These are the activations of a small neural network, seen along a few directions. Each row is one input.
Each table varies a few parts of the input and shows all the possible inputs, shuffled.
A made-up example of a description, with smaller parts first: one of 3 separate values, together with either a single point or one of 11 places around a ring or (one of 4 places along a line, together with one of 5 places around a ring).
Shared parts are said once, and a part with two or three values counts as separate values.

Other details of the inputs vary at random and push rows far along two fixed directions, the same in every table; ignore that.

A family of inputs:
row 1: [ 37  11  39 -34 -16   1  -8  -4 -12 -36  -1   4 -50]
row 2: [  0  -1 -15 -14  52   9  38  -9 -64  24 -17   0  39]
row 3: [-43 -10 -17  64  -6 -21  -5  -5  98   7  26   6  16]
row 4: [ 42  -6  33 -58   6  -9  -8   7 -43 -29 -13 -17  -9]
row 5: [ -2 -20 -31   4  39   5  45  -6 -42  34 -37  -8  64]
row 6: [  0  -5 -16 -10  48   8  40 -10 -66  21 -18   6  39]
row 7: [ 19  30   5  53 -76  20 -80  49  49   6  39  11 -69]
row 8: [ 50   9  11 -56 -36  32 -10  21 -92 -27 -14 -18 -32]
row 9: [-10 -12   4   2  38 -15  20 -20  13  -9 -13  -8  32]
row 10: [-26  -2  -2 -10  20 -12  32 -28  10   4 -15  16  22]
row 11: [-36  27 -25  68 -71  25 -88  38  82  14  58   1 -50]
row 12: [-39 -16 -43  14  37  20  24 -16 -29  22 -20  -5  67]
row 13: [-40   4  -2  17   5 -12   4 -22  47   9   5  21   6]
row 14: [-52  -2 -16  48  18 -14  -3 -20  90  18  19   8  10]
row 15: [ 46  27  16 -17 -37  17 -21  31 -48 -10  18   9 -57]
row 16: [ 33 -12  26 -32 -24 -13 -14  13 -14 -26   4  -9 -21]
row 17: [-63  -5 -55  75 -30  13 -27   9  66  35  33   1  16]
row 18: [-17  24 -17  77 -55  12 -76  43  86  32  44   5 -44]
row 19: [  8   7  22  29 -56 -13 -43  20  66 -24  36  -1 -60]
row 20: [ 33  31  10   9 -62  15 -40  40  -8  -2  40  11 -73]
row 21: [ 36  18  45 -72  -3  -1   6 -12 -55 -30 -22   1 -38]
row 22: [-10 -16   3   5  35 -15  23 -21  12 -11 -14  -3  32]
row 23: [-25  -6  -2 -16  20 -14  40 -29   3   7 -18  11  25]
row 24: [ -1 -17 -30   6  44   8  42  -7 -42  31 -39  -3  65]
row 25: [-19 -23 -10   6  50 -19  46 -28  11  -4 -22  -3  57]
row 26: [ -8 -22  -6  -4  24 -17  17 -10  10  -4  -8   1  46]
row 27: [ 57  23  26 -52  -7  18 -10  25 -91 -10  -2  -9 -49]
row 28: [ 44  -2  37 -41 -18  -6 -23  13 -26 -37   0  -4 -23]
row 29: [ 35  17  44 -75  -2  -2   4  -9 -54 -27 -22  -4 -42]
row 30: [-11 -22   0 -17  65 -18  43 -29 -13  -3 -32 -17  52]
row 31: [-42  -4 -44  88 -26   0 -25  19  78  50  26   6  11]
row 32: [ 57  24  24 -16 -38  23 -42  37 -40  -7  -1  -8 -51]
row 33: [-22 -13  -8   5  36 -11  40 -31  24   2 -13   8  33]
row 34: [ 31  26  11   9 -63  12 -42  39 -11   0  41   7 -79]
row 35: [ 48  16  18 -57 -23  36 -22  19 -92 -27 -14 -20 -32]
row 36: [-14 -19  -1  -7  29 -14  42 -29   7   1 -15  -2  20]
row 37: [ 38  16   6 -32 -44  33 -28  25 -59 -25   0  -9 -38]
row 38: [-26 -14  -7  -2  57 -11  43 -39  12   7 -21   1  44]
row 39: [-23 -12  -6  20  12 -17 -14  -3  48   3  12   1  30]
row 40: [-12 -22  -4 -19  50 -13  62 -37 -11   1 -29  -1  44]
row 41: [-44 -17 -22  55 -12 -22 -17   4  93  14  31   9  29]
row 42: [-29 -10  -2 -11  17 -17  35 -28   8  10 -14   8  18]
Each input here is: one of 6 places along a line, together with either one of 3 separate values or one of 4 places along a line.
Changing only the place on the line of 6 turns row 22 into row 9. The same change can be made to row 28. Which row results? -> row 39
Changing only the place on the line of 6 turns row 14 into row 33. The same change can be made to row 11. Which row results? -> row 37
A walk changes only the place on the line of 6. It starts at row 31 and steps to row 5. List the rest of the walk in order. -> row 24, row 7, row 32, row 18
Change only the choice among 3 separate values in row 32. List by row number the other rows that result. -> row 2, row 35
Change only the place on the line of 4 in row 19. List by row number the other rows that result. -> row 16, row 36, row 42

A family of inputs:
row 43: [-57  -1 -32  35  44  -3  30 -27  27  35   3  15  40]
row 44: [-39 -11 -41  61  -9  10 -25  10  54  23  13  -6  33]
row 45: [ 58   4  51 -43 -15 -12 -21  14 -18 -43   1 -10 -44]
row 46: [ -4  35   9  34 -59  13 -46  18  52  -1  39  17 -78]
row 47: [-15 -22 -32  -6  62  -3  66 -20 -56  37 -34  -1  75]
row 48: [ 62   7  24 -55 -22  23 -29  29 -82 -33 -12 -24 -28]
row 49: [-14 -33  -7   3  61 -25  50 -30  12   4 -32  -9  68]
row 50: [-57  -2 -18  42  -2  -9  -4 -20  81  14  10  12  14]
row 51: [ 56  25  28 -34 -26  16 -25  30 -60 -10   2  -1 -54]
row 52: [  60    1   49 -107   -2    2   26  -11 -103  -49  -36  -10  -30]
row 53: [-26   1 -28  62 -53   9 -56  32  66  10  43   0  -9]
row 54: [-18   5   9 -10   0  -6  -7 -13  21  -8   5   5  -7]
row 55: [-30 -16 -26 -17  66  -4  77 -40 -46  24 -31   6  62]
row 56: [ 18   8  27  27 -60 -18 -53  26  76 -26  44   7 -57]
row 57: [  5   0 -13   7  15   8  17   2 -24  24 -15   0  14]
What do these inputs look like to the network? -> one of 3 separate values, together with one of 5 places along a line
Changing only the place on the line of 5 turns row 57 into row 49. The same change can be made to row 51. Which row results? -> row 45
Change only the choice among 3 separate values in row 53. List by row number the other rows that result. -> row 44, row 48

A family of inputs:
row 58: [  2  18  39  16 -61 -17 -82  20  96 -41  56   5 -67]
row 59: [ 26 -20   4 -14   8  -9  22   5 -32  -4 -20  -8  23]
row 60: [ -9 -12 -21   1  31   4  10   1 -23  14  -3 -10  40]
row 61: [ 10  14   1  23 -43  18 -49  25  20  -5  17 -10 -40]
row 62: [ 23  24  17 -13 -41  24 -37  16 -18 -19   3  -3 -51]
row 63: [ 49  11  26  -8 -29   0 -40  36  -9 -14  17  -2 -39]
row 64: [  8  36  24  42 -65   4 -58  23  75  -8  42  15 -93]
row 65: [ 24  10  15  22 -32  -5 -48  35  26  -3  27   1 -33]
row 66: [ 36   5  24 -35  -9  -6  24  -3 -34 -19  -5   6 -32]
row 67: [ 27  -2   6   4  -5   4 -11  14  -1  -1 -10  -9  -3]
row 68: [-57  -7 -30  35   6 -11  20 -20  46  31   8  15  29]
row 69: [ 37  13  28 -31   3   6  14  -5 -33 -15 -15   0 -36]
row 70: [ 30  34  23 -10 -63  18 -65  36  -4 -24  38   8 -76]
row 71: [ 10  12  15 -36  10   1   6  -4 -43   0  -7   3 -13]
row 72: [  42   -3   14  -80   37   23   42  -17 -120  -20  -57  -17   20]
row 73: [-75  -4 -40  56  29  -3  17 -28  65  45  -2  11  44]
row 74: [-14 -20 -21  28  38  -6  21  -9  13  23 -25  -9  55]
row 75: [-10   0   1   2  41 -14  31 -17  -5  13  -3   9  16]
row 76: [-11  19   2  19 -60   0 -33  13  48   2  36  18 -53]
row 77: [  40  -13   11  -84   27   13   54  -16 -122  -23  -47  -12   26]
row 78: [-52 -28 -51  48  22  -3  24 -10  35  32   5  -2  67]
row 79: [-18 -17  10 -12  30 -17  12 -28  35 -24 -21 -13  31]
row 80: [-30 -11 -35  34  20  10   4  -5  20  24  -6 -10  40]
row 81: [ 16 -31  28 -60  20 -22  30 -27 -23 -45 -29 -13  22]
row 82: [-74  -8 -47  58  33  -3   5 -14  49  39  15  13  60]
row 83: [ 35  25  33 -14 -23  -2 -21  15  -3 -16  24  12 -64]
row 84: [  42   -9   12  -63   35   10   23    3 -108  -14  -32  -23   19]
row 85: [-45   0 -24  17  31  -7  17 -17  21  32   6  13  33]
row 86: [ 37  15  19  -2 -79  13 -55  41  -1 -26  31  -7 -71]
row 87: [-27 -23 -30  51   5 -15   9   3  53  25   8   5  45]
row 88: [-40  -5 -25   8  39   3  34 -29   8  30 -22   4  41]
row 89: [-63 -14 -36  64  27 -24  38 -27  73  36  12  20  43]
row 90: [  31  -10   11  -68   16   11   42  -12 -104  -21  -39  -11   17]
What do these inputs look like to the network? -> one of 3 separate values, together with either a single point or (one of 2 separate values, together with one of 5 places along a line)
Changing only the choice among 3 separate values turns row 86 into row 84. The same change can be made to row 68. Which row results? -> row 71
